Each row below holds a small network's activations on one record, seen along a few directions.
Each row is followed by the record's values for the fields KONU, TENU, ROGEM, SEFU, TASIR, LUBIL, RIMEN, TIFE.
Not every record has every field; a missing one is left out.
The largest differences between rows may come from other fields.
(in the rows, 500 means zero)
Strong random noise was added to every row along 6 fixed directions; ignore it. To show where, here is one row again and again, with new noise each time:
[480 563 508 500 649 443 515 619 512 547 508 728 444 432 446 572 290 491
 487 451 435 495 535 357 413]
[514 529 415 367 562 461 520 423 478 450 552 580 570 764 539 545 462 566
 594 375 374 544 534 544 415]
[558 574 453 416 578 345 462 470 429 509 465 615 529 514 542 371 441 705
 500 490 392 425 548 573 524]
[590 474 504 597 603 555 450 530 555 425 530 568 482 407 514 533 546 329
 464 368 501 491 570 556 473]
[704 497 564 537 609 478 415 598 548 566 624 713 468 272 330 523 498 526
 337 317 673 351 591 600 388]
[498 532 498 528 515 465 485 527 524 502 418 585 453 505 484 506 445 397
 480 516 463 488 529 474 564]
[626 503 556 733 374 461 346 575 587 528 387 472 331 194 407 371 644 303
 288 514 600 322 583 601 663]
[489 587 440 425 482 357 480 502 475 548 480 596 460 611 470 459 402 633
 506 468 371 448 537 474 468]

[422 575 479 605 691 400 485 494 441 455 437 513 528 237 709 287 420 616
 594 544 238 509 518 428 531]
KONU=mim, TENU=gadi, ROGEM=geme, SEFU=ren, TASIR=lasu, LUBIL=sakim, RIMEN=sezak, TIFE=riv
[493 537 499 616 364 442 451 425 529 519 414 397 481 419 522 356 604 442
 472 527 449 437 543 560 623]
KONU=naren, TENU=gesi, ROGEM=geme, SEFU=ger, TASIR=fomi, LUBIL=sakim, TIFE=dal
[549 513 523 459 664 458 485 540 417 446 361 645 546 435 596 444 439 539
 488 639 526 487 498 560 692]
KONU=mim, TENU=gesi, ROGEM=niru, SEFU=ger, TASIR=rav, LUBIL=sakim, RIMEN=bevu, TIFE=dal
[489 485 501 426 536 470 548 498 413 540 540 498 553 463 527 474 439 703
 484 581 523 520 469 491 444]
KONU=mim, TENU=gesi, ROGEM=niru, SEFU=ger, TASIR=fomi, LUBIL=fuva, RIMEN=bevu, TIFE=sosu
[553 489 429 484 566 503 475 527 483 435 548 530 449 580 533 537 519 521
 503 374 404 486 523 526 431]
KONU=mim, TENU=gesi, ROGEM=geme, SEFU=ger, TASIR=rav, LUBIL=valo, RIMEN=dudo, TIFE=sosu
[276 570 398 471 412 441 560 556 476 480 333 454 350 763 567 565 327 433
 603 637 237 608 434 247 563]
KONU=mim, TENU=gesi, ROGEM=geme, SEFU=ren, TASIR=vib, LUBIL=piguz, RIMEN=dudo, TIFE=riv
[570 413 462 425 833 577 618 473 446 396 566 709 678 551 633 643 380 432
 565 402 455 629 510 519 380]
KONU=naren, TENU=gesi, ROGEM=geme, SEFU=ren, TASIR=vib, LUBIL=piguz, TIFE=dal
[584 451 699 508 762 606 536 578 494 526 468 730 639 170 455 547 400 416
 439 642 833 530 484 532 620]
KONU=mim, TENU=gesi, ROGEM=niru, SEFU=ren, TASIR=lasu, LUBIL=fuva, RIMEN=bevu, TIFE=dal
[469 508 428 576 602 536 451 664 498 352 479 483 371 506 617 570 473 397
 524 460 340 539 500 376 469]
KONU=gopo, SEFU=ger, TASIR=rav, LUBIL=valo, RIMEN=vula
[578 458 455 583 564 529 485 583 560 495 621 595 426 447 442 619 486 400
 416 292 455 465 564 480 300]
KONU=naren, TENU=gesi, ROGEM=geme, SEFU=ger, TASIR=rav, LUBIL=sis, TIFE=dal
[410 541 518 542 619 528 515 572 548 500 588 569 472 418 493 565 379 480
 586 403 404 556 504 339 350]
KONU=mim, TENU=gadi, ROGEM=geme, SEFU=ren, TASIR=lasu, LUBIL=piguz, RIMEN=sezak, TIFE=riv
[397 540 548 622 517 482 527 510 531 548 381 521 479 345 533 442 433 358
 533 599 427 520 486 383 611]
KONU=mim, TENU=gadi, ROGEM=geme, SEFU=ger, TASIR=fomi, LUBIL=sakim, RIMEN=sezak, TIFE=dal
[560 483 592 411 601 614 489 492 481 440 500 553 580 527 499 537 547 492
 551 536 716 535 474 599 637]
KONU=mimo, TENU=gesi, ROGEM=niru, SEFU=ger, TASIR=vib, LUBIL=valo, RIMEN=dudo, TIFE=sosu
[486 503 497 398 528 492 516 497 431 488 520 484 534 567 529 494 474 647
 545 547 513 520 469 509 511]
KONU=mimo, TENU=gesi, ROGEM=niru, SEFU=ger, TASIR=vib, LUBIL=valo, RIMEN=dudo, TIFE=sosu
[513 498 545 386 703 563 579 406 467 449 529 615 710 554 569 533 446 521
 623 480 555 607 494 555 512]
KONU=naren, TENU=gesi, ROGEM=geme, SEFU=ger, TASIR=fomi, LUBIL=fuva, TIFE=riv
[405 412 430 574 611 618 584 523 508 391 612 421 541 507 652 634 458 383
 577 425 345 662 486 382 293]
KONU=mim, TENU=gesi, ROGEM=niru, SEFU=ren, TASIR=lasu, LUBIL=sakim, RIMEN=bevu, TIFE=dal
[606 471 372 503 733 430 509 460 391 397 574 574 561 435 711 410 487 691
 505 370 267 490 554 580 354]
KONU=naren, TENU=gesi, ROGEM=geme, SEFU=ger, TASIR=rav, LUBIL=sakim, TIFE=dal
[553 460 564 536 543 639 505 424 553 453 546 488 579 474 507 531 607 364
 530 426 639 553 514 590 525]
KONU=naren, TENU=gesi, ROGEM=geme, SEFU=ger, TASIR=fomi, LUBIL=fuva, TIFE=sosu
[501 533 614 492 762 561 488 524 487 415 416 630 591 322 577 449 438 444
 589 581 573 547 501 526 678]
KONU=mim, TENU=gesi, ROGEM=geme, SEFU=ger, TASIR=kasa, LUBIL=sis, RIMEN=dudo, TIFE=sosu
[427 626 494 363 354 392 455 534 469 574 481 477 429 674 418 453 456 735
 548 568 507 455 458 424 537]
KONU=gopo, SEFU=ger, TASIR=vib, LUBIL=fuva, RIMEN=vula
[402 441 463 480 458 580 575 409 470 421 445 365 563 664 630 539 534 425
 591 618 445 641 444 493 560]
KONU=mim, TENU=gesi, ROGEM=niru, SEFU=ren, TASIR=lasu, LUBIL=sakim, RIMEN=bevu, TIFE=dal
[515 528 484 655 530 452 401 466 508 438 495 386 472 260 621 288 612 534
 518 452 348 440 551 564 527]
KONU=mim, TENU=gadi, ROGEM=geme, SEFU=ren, TASIR=lasu, LUBIL=piguz, RIMEN=sezak, TIFE=riv
[349 555 370 430 378 383 534 473 413 522 557 344 455 674 591 446 423 768
 580 527 237 549 479 375 352]
KONU=mim, TENU=gesi, ROGEM=niru, SEFU=ger, TASIR=vib, LUBIL=fuva, RIMEN=bevu, TIFE=sosu
[524 479 513 595 368 532 466 575 582 533 448 525 383 529 387 610 532 270
 389 503 593 463 522 474 540]
KONU=mim, TENU=gesi, ROGEM=niru, SEFU=ren, TASIR=rav, LUBIL=piguz, RIMEN=bevu, TIFE=dal
[575 444 461 498 480 502 484 565 464 490 511 511 426 505 487 545 521 546
 383 515 539 460 498 537 461]
KONU=mim, TENU=gesi, ROGEM=niru, SEFU=ger, TASIR=rav, LUBIL=sis, RIMEN=bevu, TIFE=sosu
[575 417 597 522 640 609 544 469 495 468 459 566 600 330 523 515 516 401
 467 587 686 540 478 584 596]
KONU=naren, TENU=gesi, ROGEM=geme, SEFU=ren, TASIR=lasu, LUBIL=piguz, TIFE=riv
[652 481 564 518 619 477 414 529 477 518 612 559 546 218 470 389 567 686
 420 436 631 386 538 644 446]
KONU=mimo, TENU=gadi, ROGEM=niru, SEFU=ren, TASIR=lasu, LUBIL=piguz, RIMEN=sezak, TIFE=dal
[455 439 592 492 523 616 564 481 523 478 356 500 554 491 489 561 494 288
 516 686 662 584 433 515 708]
KONU=mim, TENU=gesi, ROGEM=geme, SEFU=ren, TASIR=lasu, LUBIL=sis, RIMEN=dudo, TIFE=sosu
[563 575 561 535 411 494 381 556 626 574 668 529 429 448 281 526 571 498
 474 253 601 376 579 520 370]
KONU=mim, TENU=gadi, ROGEM=geme, SEFU=ger, TASIR=kasa, LUBIL=valo, RIMEN=sezak, TIFE=riv
[424 504 436 582 419 465 540 441 546 538 567 421 514 518 533 496 491 446
 532 409 325 531 524 405 323]
KONU=mim, TENU=gadi, ROGEM=geme, SEFU=ger, TASIR=kasa, LUBIL=fuva, RIMEN=sezak, TIFE=dal
[424 539 561 456 440 479 559 522 560 671 562 605 496 523 308 598 365 506
 503 483 575 508 474 366 388]
KONU=mim, TENU=gadi, ROGEM=geme, SEFU=ren, TASIR=lasu, LUBIL=fuva, RIMEN=sezak, TIFE=dal
[486 539 550 649 563 499 467 670 557 519 376 646 338 300 446 543 389 300
 413 545 510 458 522 366 598]
KONU=naren, TENU=gesi, ROGEM=geme, SEFU=ger, TASIR=rav, LUBIL=sakim, TIFE=riv
[496 456 526 512 770 597 604 420 455 422 524 608 664 425 673 526 433 432
 614 479 453 637 502 488 485]
KONU=naren, TENU=gesi, ROGEM=geme, SEFU=ger, TASIR=vib, LUBIL=valo, TIFE=dal
[626 560 538 456 512 431 383 558 508 550 512 625 420 447 368 441 540 634
 432 421 603 348 525 597 549]
KONU=mimo, TENU=gadi, ROGEM=geme, SEFU=ren, TASIR=rav, LUBIL=piguz, RIMEN=dudo, TIFE=riv
[607 509 530 344 620 419 572 389 404 613 580 690 673 484 475 445 421 787
 491 480 590 455 509 599 436]
KONU=naren, TENU=gesi, ROGEM=geme, SEFU=ger, TASIR=vib, LUBIL=valo, TIFE=dal
[447 495 496 590 435 492 460 432 486 432 374 336 501 433 639 348 607 445
 538 642 421 517 484 545 670]
KONU=mimo, TENU=gadi, ROGEM=niru, SEFU=ren, TASIR=lasu, LUBIL=piguz, RIMEN=sezak, TIFE=dal
[551 458 533 352 614 531 624 395 470 544 547 655 701 617 469 594 427 522
 538 480 612 554 488 563 462]
KONU=naren, TENU=gesi, ROGEM=geme, SEFU=ger, TASIR=fomi, LUBIL=valo, TIFE=dal
[428 563 443 397 457 339 548 449 395 560 415 479 537 552 561 370 398 764
 522 643 370 476 474 476 546]
KONU=naren, TENU=gesi, ROGEM=geme, SEFU=ger, TASIR=fomi, LUBIL=sakim, TIFE=sosu
[466 495 400 642 293 441 484 459 539 513 526 309 407 485 529 437 580 468
 433 443 323 463 547 462 374]
KONU=naren, TENU=gesi, ROGEM=geme, SEFU=ger, TASIR=kasa, LUBIL=sis, TIFE=dal

Which values does each new row have?
[539 431 492 480 495 652 518 448 557 439 674 430 544 638 460 643 614 407
 550 293 561 565 511 560 352]
KONU=mim, TENU=gesi, ROGEM=geme, SEFU=ger, TASIR=fomi, LUBIL=valo, RIMEN=dudo, TIFE=sosu
[501 490 511 521 630 538 525 642 519 516 515 669 407 451 434 644 366 416
 463 449 506 513 492 380 434]
KONU=mim, TENU=gesi, ROGEM=geme, SEFU=ger, TASIR=rav, LUBIL=sakim, RIMEN=dudo, TIFE=sosu
[483 518 550 522 591 533 481 639 492 487 504 542 442 360 488 531 438 530
 482 556 557 506 467 397 488]
KONU=gopo, SEFU=ger, TASIR=fomi, LUBIL=sis, RIMEN=vula
[460 444 409 359 449 482 611 329 411 467 506 403 669 771 639 504 515 604
 578 571 409 595 465 564 461]
KONU=mim, TENU=gesi, ROGEM=niru, SEFU=ger, TASIR=kasa, LUBIL=valo, RIMEN=bevu, TIFE=dal
[540 471 504 418 497 494 542 281 473 470 437 447 730 618 587 398 622 483
 583 542 529 534 491 696 641]
KONU=mim, TENU=gadi, ROGEM=geme, SEFU=ger, TASIR=fomi, LUBIL=fuva, RIMEN=sezak, TIFE=dal
[506 444 538 604 694 684 490 575 512 336 565 465 519 361 633 576 551 345
 567 448 529 625 486 448 464]
KONU=gopo, SEFU=ger, TASIR=vib, LUBIL=fuva, RIMEN=vula
[523 501 568 537 635 420 540 537 461 590 436 646 548 196 496 412 359 569
 418 626 546 446 503 473 539]
KONU=naren, TENU=gesi, ROGEM=geme, SEFU=ren, TASIR=lasu, LUBIL=piguz, TIFE=dal
[503 466 493 570 543 561 511 471 523 457 581 461 555 469 572 527 550 412
 548 409 457 548 518 487 412]
KONU=mimo, TENU=gadi, ROGEM=niru, SEFU=ger, TASIR=vib, LUBIL=valo, RIMEN=sezak, TIFE=dal
[533 587 388 529 406 299 340 622 425 457 427 397 309 438 567 303 544 752
 412 542 307 333 523 509 541]
KONU=gopo, SEFU=ren, TASIR=rav, LUBIL=piguz, RIMEN=vula
[521 504 476 262 755 474 593 464 379 458 447 726 639 692 581 548 343 666
 597 563 474 572 449 536 550]
KONU=mim, TENU=gesi, ROGEM=geme, SEFU=ger, TASIR=rav, LUBIL=sis, RIMEN=dudo, TIFE=sosu
[431 459 521 562 381 596 565 359 531 476 363 386 537 617 564 509 594 244
 552 615 516 597 470 519 687]
KONU=naren, TENU=gesi, ROGEM=geme, SEFU=ger, TASIR=fomi, LUBIL=valo, TIFE=dal
[382 560 477 445 278 379 611 476 521 708 446 551 463 675 347 573 337 513
 463 583 461 485 474 322 442]
KONU=naren, TENU=gesi, ROGEM=geme, SEFU=ger, TASIR=fomi, LUBIL=valo, TIFE=dal
[516 483 338 521 508 394 503 465 400 447 527 440 479 545 679 414 514 684
 470 471 237 488 529 517 366]
KONU=mim, TENU=gesi, ROGEM=niru, SEFU=ger, TASIR=rav, LUBIL=sis, RIMEN=bevu, TIFE=dal
[520 419 508 516 746 601 604 487 464 403 397 654 590 488 646 594 419 283
 537 563 481 617 482 491 594]
KONU=naren, TENU=gesi, ROGEM=geme, SEFU=ger, TASIR=rav, LUBIL=valo, TIFE=dal
[430 612 494 584 513 325 446 530 471 579 451 505 431 252 542 278 417 696
 498 557 310 408 525 418 503]
KONU=mim, TENU=gadi, ROGEM=geme, SEFU=ren, TASIR=lasu, LUBIL=sis, RIMEN=sezak, TIFE=dal
[462 561 520 430 553 542 490 476 530 480 560 549 524 622 477 538 482 519
 630 391 500 540 504 487 494]
KONU=mim, TENU=gesi, ROGEM=geme, SEFU=ger, TASIR=vib, LUBIL=sakim, RIMEN=dudo, TIFE=sosu
[545 416 465 502 320 533 525 301 515 477 484 308 609 624 528 448 697 427
 481 515 545 520 503 686 550]
KONU=naren, TENU=gesi, ROGEM=geme, SEFU=ren, TASIR=lasu, LUBIL=fuva, TIFE=dal
[561 527 419 463 452 353 480 384 446 543 589 453 562 491 539 341 543 768
 474 410 365 408 561 608 366]
KONU=naren, TENU=gesi, ROGEM=geme, SEFU=ger, TASIR=kasa, LUBIL=sis, TIFE=dal
[401 594 397 675 288 422 410 501 569 528 609 294 309 467 508 390 574 556
 511 312 226 448 575 388 312]
KONU=naren, TENU=gesi, ROGEM=geme, SEFU=ger, TASIR=fomi, LUBIL=fuva, TIFE=sosu
